These are the activations of a small neural network, seen along a few directions. Each row is one input.
Each table varies a few parts of the input and shows all the possible inputs, shuffled.
Descriptions start from the smaller parts, as in this example, which fits no table here: ring(5) and (point or ring(11) or (values(3) and line(4))).
Shared parts are said once, and a part with two or three values counts as separate values.

Other details of the inputs vary at random and push rows far along two fixed directions, the same in every table; ignore that.
To show where, the next rows are all for the same input, with only those details redrawn:
-148  274   95   13  285 -279 -160 -652   26  -55  151 -150  106  217  134
-261  465  -21 -325  272  -93 -181  -86   66 -241   82 -116  171  114 -207
  31   56   28 -144 -113  451  232  439  -38   85  -47   14   69 -255 -269
-258  462  -32 -349  269  -59 -174  -22   62 -264   83 -118  179  101 -238
-144  284   98    5  284 -289 -160 -665   29  -45  154 -147  107  213  135
-212  393  -48 -385  156  154  -61  297   26 -218   28  -71  154  -33 -366
-250  438  -66 -442  177  149  -83  344   45 -264   27  -72  177  -31 -390
 -10   85  154  199  146 -175  -20 -700   -9  142  126 -124   66  137  252

Table:
r1:  -33 -156   17  350  159 -409 -159 -473   16   79   94   43  -26  117  366
r2:   59 -216  112  126  -20 -467 -189 -488    8  -37  -57  -58 -109  206  306
r3:  276 -288   30  410 -267  252  296 -377  -94  354   31  -10  -40 -181  279
r4:  275 -225   18  458 -244  234  288 -428  -28  295   26  -42  -54 -147  288
r5: -219  426 -193 -466  116   98  -29  399   37 -245  122  -56  122   91 -358
r6:  153 -275   46 -120 -185  160   75  677  -21 -111 -129  151 -123 -175 -145
r7:  325 -242   16  496 -234  258  373 -371  -53  388   56   38 -125  -42  300
r8:  -33  -90 -104   79  -29 -140  -58  121   26   51  -67   77    2  130   11
r9:  -87  -35  -38   72  109 -248 -201   87   67 -133   22   41   49   80   38
r10:   44   73  -50   70   67  -60   61 -395   -4  179  165  -60  -40  134  181
r11:   39   57  -22 -155  -81  477  181  437  -47  118  -49   -6   15 -267 -246
r12:    3   66  -18  128   83 -197  -67 -670    4  121  169 -150   18   87  267
r13:  -64 -160  -15  282   42 -415 -208 -485   45   47  -29  -48   45  180  297
r14:   60 -181   76  218    7 -480 -195 -518   30    6  -44  -90  -21  203  307
r15:   48   95  -40 -121 -117  516  204  464  -51   30  -82   43   37 -282 -284
r16:  -97  173  -58  -93   47  -63  -30 -201    5  -65  134 -127  102   33  -11
r17:  103   -7  -33 -112 -111  403  250  511  -24    5  109   48   44 -263 -226
r18:  -51  216 -117  -55   65   -3    6 -168   -6  -47  129  -30    7  141    2
r19:  301 -636  237  365 -263  -46  161 -120  -82  245  -30  198 -290  -77  374
r20: -303  260 -291 -334  168 -122 -208  496   51 -240  -59   73   66  107 -296
r21: -218  198   70 -345  209 -372 -379   71   71 -382 -134  -34  -17  224 -137
r22: -165  383 -168 -330  153  125 -112  357   38 -366  166  -22  100  -41 -303
r23:  352 -612   96  395 -442  566  433  591  -88  494 -338  236  -49 -437   -5
r24:   24  -80  130   44   19 -194 -124  -47   34  -17 -163   -6  -13   71   57
r25: -188   60  -32   37  181 -192 -192  -49   17  -25 -112   27   54   53   12
r26: -250  536  -84 -227  275  -45 -225 -126   90 -334   53 -141  115  129 -200
r27:  109 -145  -84 -147 -197  167  114  724   -5  -12 -187  106  -53  -58 -211
r28:    3 -289  120  130  -46 -483 -204 -546  -24  -11  -18    2 -199  207  329
r29:  -37 -164 -200  -47 -182  223   76  631  -38   52 -180  119   12 -281 -219
r30:   77   78   37  327  126 -163  -36 -644   38  -18  242  -75  -22  121  295
r31:   57 -276   29  -77 -174  -72   26  228  -51   24  -93  159 -248   91    8
r32:  379 -720  271  336 -416  294  350  161 -131  419 -274  221 -289 -266  208
r33: -166  147 -116 -460   55 -183 -222  528   38 -356  -97   39  -67  202 -283
r34:   -4  -35   51  -25   87 -301 -194   51   71 -205    0   -9    0  118   56
r35:   94   16  -94 -163  -90  444  207  554  -17   26   94   50   10 -299 -216
r36:  384 -410  192  380 -345  579  542   63 -128  535  -76   77  -45 -371  110
Q: Changing only one part turns r20 into r29. The same change can be made to r8. Which row results?
A: r13
Q: What do these inputs look like to the network?
A: values(4) and (line(4) or line(5))
Q: Which other rows agree with r30 in the values(4) part? List them by row number.
A: r1, r6, r9, r17, r19, r22, r34, r35
Q: Which other rows does r4 become when the line(4) part takes its other values? List them by row number.
A: r3, r12, r16

Table:
r37:  164  168   13   63 -115  335  363 -320  -97  300  197  -73   49    9    7
r38: -356  596 -121 -743  309  -78 -353  707  110 -580  -85    9   83   89 -606
r39:   25 -142 -313 -106 -158  236  143  969   -8  -51  -39   77   53 -300 -308
r40: -414  474 -452 -613  295  -82 -383  844  124 -569   46   63  147   94 -576
r41:  491 -621  313  650 -271   -6  339 -580 -126  475   48  136 -209  -24  565
r42:  -50  352 -126  152  195  -67   92 -790    0  177  267 -205  111  265  239
r43: -232  657  -66 -505  239   30  -66 -364  -18 -189  237 -228   42  209 -219
r44: -371  857   10 -407  510 -142 -371 -267  126 -541  289 -285  317   99 -271
r45:  -57   58  112 -425  -32  280   61  635  -62 -158 -153   91 -103 -174 -381
r46:  -26  -48   35  173  157 -418 -203 -472    4  -52  179    5   24  284  298
r47: -152   45 -278 -221  -49  238   -2  863   59  -29 -226  136  158 -254 -378
r48:   15 -173 -161  458   37 -377 -151 -587   -1  118   28  -25  -54  166  400
r49:  316 -535   20  258 -519  698  539  893  -82  444 -356  209  -53 -536 -147
r50:  -19  -65  133 -392 -192  405  142  677  -44  -52 -245   83  -85 -239 -361
r51:  295 -583 -157  334 -521  677  500  903 -109  518 -324  175   -5 -555 -181
r52:   76  -87  -48 -233 -273  356  128  750   25 -184  -98  168 -104 -157 -390
r53:  364 -572  -56  239 -579  690  518  921  -68  292 -202  258 -160 -469 -137
r54:  407 -602  204  761 -205   25  276 -564  -43  559   -9  110 -198    1  595
r55: -438  540 -395 -614  343 -115 -420  848  114 -513    7   44  171   47 -521
r56:  341 -577  227  769 -178  -27  325 -577  -96  567  -83   96 -166  -52  559
r57:   52   55  -26  617  148   43   92 -837   30  296  246 -116  220 -121  346
r58:  388 -537  151  137 -561  706  472  806 -122  408 -296  127  -73 -462 -223
r59:  147   34  297  259  118  135  145 -907  -78  154  208 -195   50  -79  268
r60:  248 -622  138  860 -255  -72  260 -588  -92  704  -72   98  -56 -109  614
r61:  492 -663  382  509 -276   11  324 -675 -180  464   61  135 -264  -23  561
r62:  -98   -3  249   82  131 -413 -152 -561  -41   24   31  -71   76  278  250
r63:  -35   62   -7 -371 -127  267   46  733   16 -111 -226   92   65 -158 -434
r64:  -69  344    2   89  193  198   25 -198   85  -55  205 -139  283 -180  -24
r65:  486 -569   77  129 -521  624  581  861 -107  256 -144  177 -167 -463 -143
r66: -307  410   74 -446  448 -777 -537 -612  150 -558  235 -226  -61  482   84
r67: -471  856 -431 -352  424 -132 -248 -197  139 -251  321 -206  233  262 -246
r68:   50  -81   64 -420 -187  416   84  687  -46  -62 -287   20  -37 -194 -399
r69: -153   76 -273 -138    5  228   32  819  -10  -59 -153  137   44 -233 -383
r70:  -14  -70  176  -39   31 -394 -160 -622   41 -132  110  -54 -176  257  246
r71: -301  478  -45 -287  376 -738 -605 -596   88 -540  132 -187   47  498   98
r72:  103 -101  249  266  107 -313 -123 -601  -17   99   95  -14 -101  239  373
r73: -391  443  138 -464  441 -719 -539 -669  127 -409   30 -220   62  451   58
r74:  314 -627  260  792 -227  -16  342 -648 -117  599 -135   77 -112  -23  594
r75: -357  441   57 -427  354 -722 -626 -662   49 -546  166 -213  -29  479  106
r76: -358  473 -356 -699  263  -79 -305  877  143 -698  -15  -32  101   87 -564
r77:   67 -121    5  349  -40 -398 -157 -629   -7   54   49  -50  -66  197  464
r78:  -53   37 -182 -310 -103  319    9  840   32 -114 -281   57  104 -176 -413
r79: -111  -50 -159  274  102 -499 -244 -502   85  -19  135   22   -6  228  292
r80:   -9   -5  268   -7  162 -333 -192 -608   21  -34  109  -62 -154  261  288
Q: What do these inputs look like to the network?
A: line(4) and (values(2) or line(9))
Q: Changing only the line(4) part turns r60 into r62. The same change can be made to r51. Which row results?
A: r58
Q: Which other rows does r68 become when the line(9) part takes its other values? List them by row number.
A: r45, r50, r61, r66, r70, r73, r75, r80
